Here are a small network's activations along a few directions, averaged over the inputs that share one value of a field.
Related values have similar rows: they may be neighbours, one step apart, or belong to one group.
(in the rows, 500 means zero)
Random noise pushes rows far along 12 fixed directions. That doesn't count. These rows show it; they differ only by the noise:
[268 477 579 500 547 457 632 517 653 580 408 446 435 646 305 535 597 398
 546 400 600 491 546 486 353]
[382 340 484 419 520 454 601 620 317 472 391 681 474 533 473 477 404 635
 649 525 518 520 280 660 474]
[408 628 454 452 484 410 547 496 519 421 509 555 557 657 446 514 533 529
 358 561 538 462 467 508 417]
[477 441 418 573 667 574 449 690 721 495 581 512 631 606 404 707 307 638
 579 543 472 478 471 242 588]
[431 512 651 429 395 349 649 400 375 540 245 493 353 419 527 369 599 486
 470 419 472 416 472 663 562]
[384 454 673 677 468 600 444 585 589 496 566 554 647 402 430 594 589 489
 644 445 506 382 611 524 619]
[511 400 389 678 382 597 404 488 640 643 432 295 593 401 759 607 526 587
 601 502 574 395 702 379 483]
[474 354 374 320 777 413 515 459 619 502 421 425 597 382 666 549 305 617
 486 504 450 445 463 435 730]
[742 371 498 419 551 606 567 528 383 460 672 621 375 428 484 453 475 471
 537 597 456 507 521 472 528]
[443 345 542 705 505 455 515 615 688 415 517 662 746 661 604 700 630 772
 458 812 593 306 595 378 542]
[501 449 430 621 565 425 325 455 476 474 321 404 531 464 732 501 567 556
 517 736 506 459 474 499 531]
[549 352 429 557 367 482 535 663 465 521 406 587 476 439 566 577 365 698
 633 511 510 486 394 474 508]
[490 339 507 448 866 574 384 507 522 432 650 521 480 404 425 467 501 307
 651 636 471 586 490 514 595]
[508 411 739 663 533 488 470 520 594 437 404 509 492 426 394 632 733 392
 495 459 585 363 559 549 393]


Values of BUGU:
soges: [501 596 417 403 572 351 530 470 647 465 402 437 628 479 598 582 360 651
 322 436 451 377 484 394 625]
dup: [690 609 515 685 483 700 329 383 542 634 555 246 480 507 585 478 556 438
 511 523 381 430 733 301 561]
ter: [331 356 557 500 649 518 457 468 603 513 607 511 595 489 458 474 625 370
 585 567 602 596 603 564 536]
rulo: [583 389 457 498 339 499 523 531 491 459 600 585 514 434 467 607 546 482
 481 390 652 513 486 597 185]
gul: [348 459 433 423 617 428 557 469 537 592 402 444 452 656 465 444 451 496
 524 543 552 653 448 452 464]
fozi: [624 463 498 481 418 511 555 542 302 466 465 585 381 533 491 455 495 536
 529 467 478 564 346 599 353]
tuv: [547 513 614 414 475 623 587 613 385 354 696 733 585 529 254 623 482 474
 480 194 533 455 389 680 286]
zup: [308 641 469 440 566 422 450 399 470 556 416 391 401 558 496 297 464 363
 544 520 432 697 402 554 593]
dogol: [451 635 692 628 361 439 388 510 568 448 368 481 609 307 464 584 509 521
 454 303 468 478 451 577 649]
naz: [578 619 579 477 409 315 536 576 712 475 473 540 352 418 293 500 392 453
 373 384 431 636 408 387 618]
romad: [429 425 457 523 529 434 486 436 568 542 470 454 486 488 634 438 586 456
 515 581 553 573 526 562 460]
bikin: [435 477 646 499 645 375 389 404 426 454 308 419 512 354 514 480 609 360
 467 444 523 523 444 683 552]
BUGU is arranged as a line.
A walk along BUGU starts at soges and steps to its neighbour rulo. Put gul, fozi, naz, bikin in the order it reaches them.
Answer: fozi, naz, gul, bikin
How many steps from neighbour to neighbour lead from romad to dup, at the fewest?
Answer: 3

Values of SES:
nak: [674 212 713 335 809 685 533 436 244 514 491 534 357 281 443 497 504 371
 569 409 542 414 441 616 508]
zinek: [752 324 279 300 542 721 629 482 326 613 707 405 300 528 508 435 384 419
 561 363 427 548 526 437 242]
sepov: [482 595 392 664 421 594 384 655 677 546 487 417 741 776 439 755 360 764
 471 539 598 394 576 220 458]
zod: [434 535 546 440 536 590 754 468 662 934 259 108 157 641 374 397 441 389
 582 251 458 566 737 128 615]
vula: [329 790 461 399 374 460 617 557 452 497 516 619 642 609 419 514 402 677
 355 429 478 339 408 507 526]
korig: [710 605 486 590 759 502 275 516 579 294 589 528 537 490 549 551 487 487
 408 712 357 571 375 386 697]
mur: [709 653 456 636 372 362 386 426 542 506 495 405 428 628 584 478 619 488
 271 721 472 597 562 275 462]
lag: [525 521 535 458 467 522 529 526 655 493 613 594 596 552 411 601 413 608
 426 444 502 505 566 415 662]
mutar: [548 571 509 441 553 637 394 252 697 671 468  74 410 384 557 445 572 210
 482 236 461 524 744 468 446]
nepon: [580 748 713 490 744 539 470 486 248 407 457 539 553 676 335 470 464 576
 404 623 211 309 391 384 812]
bofep: [328 407 605 365 608 275 793 385 533 493 261 593 598 755 545 589 532 726
 297 424 501 358 402 577 448]
ran: [538 370 411 694 301 362 431 699 675 647 372 483 367 428 604 484 280 652
 728 731 518 732 391 285 620]
bupa: [483 550 198 160 616 546 576 298 428 651 755 316 542 439 642 293 353 394
 456 499 481 652 712 437 622]
kole: [529 700 319 499 393 686 352 459 671 605 642 227 357 318 315 541 309 172
 627  61 424 625 633 440 332]
ninek: [440 304 249 389 177 491 756 697 560 495 701 765 560 351 536 534 203 739
 652 295 599 533 411 574 362]
tobi: [735 501 731 472 323 522 571 331 216 462 259 448 310 270 518 409 716 419
 419 336 480 270 574 724 421]
lutip: [337 438 558 502 503 632 587 435 338 748 300 395 485 607 725 332 455 642
 678 500 413 508 542 503 820]
sevi: [161 733 368 306 422 371 615 490 565 461 533 518 718 411 588 442 277 632
 520 239 417 476 465 658 766]
fovo: [577 438 615 396 552 504 590 610 743 392 724 701 678 296 392 662 286 612
 422 214 442 411 399 476 686]
lebe: [553 307 659 577 799 674 391 617 247 335 610 737 529 379 490 440 614 392
 706 815 394 468 441 652 714]
A value of SES combines one of 5 hidden first parts with one of 4 second parts; all combinations occur once.
nak and bupa share the first part; nak and fovo share the second. Which value has the first part of fovo and the second part of bupa?
Answer: bofep
lutip and lag share the first part; lutip and sevi share the second. Which value has the first part of sevi and the second part of lag?
Answer: kole
korig and mutar share the first part; korig and lebe share the second. Which value has the first part of lebe and the second part of mutar?
Answer: tobi
ran and mur share the first part; ran and vula share the second. Which value has the first part of vula and the second part of mur?
Answer: nepon

Values of PITE:
vamel: [517 543 451 553 491 480 410 412 439 516 426 437 467 481 697 411 572 469
 459 636 511 562 489 540 502]
lese: [341 602 347 282 567 417 533 331 572 418 699 450 570 448 544 380 591 283
 367 456 560 550 598 679 399]
dimot: [517 635 502 591 251 511 552 493 531 612 384 360 387 603 445 561 556 437
 382 322 626 503 576 415 226]
tuvet: [686 621 374 442 471 372 473 553 308 365 303 513 302 541 459 480 431 483
 384 525 505 572 249 512 305]
tida: [476 531 445 472 570 498 401 496 450 456 420 450 544 603 468 593 448 513
 490 428 520 579 356 563 378]
kori: [723 473 590 576 574 697 565 428 650 567 620 446 542 636 603 574 624 583
 341 696 487 301 767 221 558]
numal: [590 311 436 406 432 316 595 514 744 490 537 549 488 264 554 555 409 583
 481 414 510 515 540 426 584]
tus: [621 541 281 410 569 458 441 406 478 548 437 311 430 410 686 432 308 555
 514 491 361 549 490 386 609]
ligu: [471 490 649 571 495 337 474 643 557 348 400 676 422 308 370 504 525 439
 567 482 453 524 367 610 636]
biko: [442 502 384 465 508 493 477 625 556 490 608 561 554 510 446 489 291 569
 587 452 475 651 347 507 564]
kufor: [455 861 587 624 476 353 290 524 473 332 483 516 631 488 358 511 524 459
 369 524 365 429 410 492 672]
kan: [333 360 343 398 523 675 611 522 446 647 717 570 560 702 464 448 414 537
 686 597 569 580 604 476 430]
gomu: [446 543 582 469 467 679 560 583 400 581 610 553 452 496 305 473 385 454
 633 342 447 515 502 461 571]
fedot: [636 443 436 587 584 554 329 526 491 528 427 335 459 534 497 598 473 459
 505 533 561 575 467 404 335]
mabo: [839 365 540 355 607 725 510 446 393 466 608 504 610 273 660 646 387 606
 407 301 431 283 492 531 536]
A value of PITE combines one of 5 hidden first parts with one of 3 second parts; all combinations occur once.
tuvet and gomu share the first part; tuvet and ligu share the second. Which value has the first part of ligu and the second part of gomu?
Answer: kori
numal and tida share the first part; numal and kan share the second. Which value has the first part of kan and the second part of tida?
Answer: fedot

Values of MERI:
gom: [389 216 499 290 754 197 644 468 849 356 598 596 509 283 392 538 573 300
 438 559 613 542 580 557 529]
mog: [339 727 457 482 725 411 453 352 506 351 619 505 548 842 397 359 694 351
 335 888 459 506 542 490 452]
pef: [372 496 452 412 641 739 476 438 322 589 468 366 783 679 594 653 421 583
 474 230 586 432 475 619 354]
voz: [704 402 328 734 157 706 301 615 497 559 523 424 498 301 732 687 475 589
 681 375 604 486 544 520 151]
gine: [451 390 238 475 494 387 618 547 587 714 188 297 183 746 574 441 419 537
 560 676 637 658 490 248 288]
gulo: [497 545 247 414 410 454 550 457 757 519 969 642 599 620 566 344 468 558
 436 818 507 708 746 289 751]
lebin: [488 252 167 239 517 268 730 498 501 558 432 492 278 443 649 370 361 550
 591 554 547 708 344 565 371]
vusez: [433 426 389 626 747 756 163 668 424 394 730 522 664 545 444 596 459 364
 737 573 559 686 342 607 302]
mifir: [596 638 193 331 151 499 634 611 570 568 763 544 360 396 374 411 250 434
 501 322 536 689 588 358 470]
tapu: [288 216 766 697 676 821 468 543 561 652 544 416 611 467 419 617 718 402
 856 402 642 312 762 510 410]
gagi: [812 437 485 357 380 603 664 504 254 469 422 562 301 401 470 536 435 491
 424 113 558 466 305 695 114]
zolu: [385 229 559 586 742 617 347 455 228 560 438 548 470 651 589 415 619 473
 704 867 590 627 367 625 385]
MERI is arranged as a line.
A walk along MERI starts at zolu and steps to its neighbour pef. Put gom, voz, gulo, gagi in the order it reaches them.
Answer: gulo, gagi, voz, gom
Name the neighbours of mifir, in listed order.
Answer: gine, tapu

Values of TAPID:
gal: [424 628 327 552 331 472 278 491 554 531 460 360 568 404 607 479 434 417
 531 415 540 646 477 555 483]
pom: [390 403 616 458 511 387 686 555 679 483 663 673 336 381 282 359 622 281
 615 563 531 617 626 487 592]
kipu: [448 473 540 722 211 377 375 780 513 340 713 849 531 327 404 489 543 504
 654 732 582 659 420 567 626]
nuda: [544 412 487 544 512 645 465 532 321 563 446 480 695 520 707 553 413 717
 541 535 450 353 536 464 673]
mup: [699 602 483 510 436 665 555 503 325 605 476 443 299 613 515 337 374 604
 595 594 278 488 494 328 653]
dib: [262 425 408 247 952 332 523 432 766 397 587 519 531 609 341 456 504 292
 450 578 555 691 420 572 478]
mot: [505 705 728 498 334 562 567 270 534 548 589 401 449 494 391 451 791 267
 306 240 520 380 733 604 352]
gem: [449 641 215 431 378 645 438 547 338 557 636 443 432 620 402 458 338 406
 584 426 531 643 434 491 180]
nesan: [588 481 420 573 251 490 431 475 380 515 429 473 578 444 723 569 517 680
 416 543 601 404 553 518 378]
tena: [473 725 532 505 445 646 577 540 388 419 774 670 530 745 345 433 569 492
 437 604 463 454 498 501 441]
lek: [764 472 477 521 378 698 440 485 171 485 462 521 532 480 683 517 536 653
 432 539 511 372 515 552 412]
mig: [306 528 621 403 392 520 611 435 610 464 810 662 674 432 296 508 662 316
 448 274 662 519 667 716 376]
novur: [580 572 414 638 357 508 376 589 254 433 511 541 364 489 460 429 517 445
 629 623 486 609 385 555 361]
sir: [537 411 246 279 487 292 567 515 593 506 494 499 599 270 728 510 131 729
 476 405 434 615 399 473 838]
fakud: [435 532 669 487 548 336 597 476 450 386 370 675 562 632 549 461 598 665
 340 682 443 404 356 590 649]
galod: [494 414 473 342 703 490 531 362 396 428 555 547 547 516 620 454 561 475
 358 603 596 524 466 669 443]
fomom: [564 384 196 353 571 381 579 506 711 466 556 477 418 589 513 557 458 437
 434 598 689 598 544 376 198]
papiv: [592 477 571 615 356 715 477 602 338 547 563 540 470 478 451 532 461 503
 668 316 434 527 469 553 416]
muger: [664 531 653 457 441 438 561 328 434 452 504 513 387 361 563 369 657 405
 397 542 418 389 611 563 538]
fasu: [414 488 474 466 655 517 512 465 569 537 526 422 613 485 575 498 477 523
 534 513 412 422 563 491 665]
A value of TAPID combines one of 5 hidden first parts with one of 4 second parts; all combinations occur once.
fakud and mot share the first part; fakud and galod share the second. Which value has the first part of galod and the second part of mot?
Answer: mig
gem and novur share the first part; gem and nesan share the second. Which value has the first part of nesan and the second part of novur?
Answer: nuda
pom and fomom share the first part; pom and kipu share the second. Which value has the first part of kipu and the second part of fomom?
Answer: lek
sir and gal share the first part; sir and papiv share the second. Which value has the first part of papiv and the second part of gal?
Answer: dib
